A small network was trained on made-up records. Each row is its average activation on records with the value named, seen along a few directions.
Related values have similar rows: they may be neighbours, one step apart, or belong to one group.
(in the rows, 500 means zero)
Random noise pushes rows far along 2 fixed directions. That doesn't count. These rows show it; they differ only by the noise:
[677 466 603 606 437 582 573 429 550 435 523 569]
[785 448 582 726 349 695 521 406 682 570 538 631]
[371 536 453 272 600 376 631 334 495  30 352 468]
[745 441 745 678 444 571 608 533 398 537 627 553]


Values of ZAM:
tov: [440 568 533 422 513 471 189 539 499 565 714 459]
raz: [495 671 434 651 480 602 563 484 708 452 486 497]
lekup: [512 365 427 694 408 602 362 409 536 805 321 654]
porom: [687 623 379 649 505 592 561 547 513 521 539 481]
lesal: [373 376 432 629 558 371 583 517 396 785 461 505]
dolu: [437 542 564 204 605 480 430 599 435 650 617 310]
sozaf: [779 465 816 730 423 555 602 653 344 634 644 524]
ton: [460 323 560 667 444 386 403 706 399 732 415 436]
tos: [621 465 516 534 310 755 356 702 533 964 824 665]
The values of ZAM form 3 separate groups.
List the group mates of porom, in the order listed.
> raz, sozaf
List the group mates of tos, in the order listed.
> tov, dolu

Values of MALIR:
loma: [376 339 461 480 455 290 389 493 128 453 350 544]
tafa: [376 655 178 206 594 561 471 409 633 465 667 424]
dunak: [734 625 704 691 621 453 703 675 382 356 437 319]
lur: [364 638 535 442 644 512 721 392 377  25 469 595]
vipo: [426 548 747 382 516 444 410 829 291 580 836 362]
vem: [703 445 363 470 320 528 631 267 870 270 360 631]
vab: [352 426 429 762 452 487 254 363 780 678 329 545]
dev: [407 557 522  78 512 563 358 349 587 432 459 497]
ruf: [537 309 557 739 549 452 652 735 248 955 533 470]
The values of MALIR form 3 separate groups.
List the group mates of loma, in the order listed.
> vab, ruf
List the group mates of dunak, in the order listed.
> lur, vem
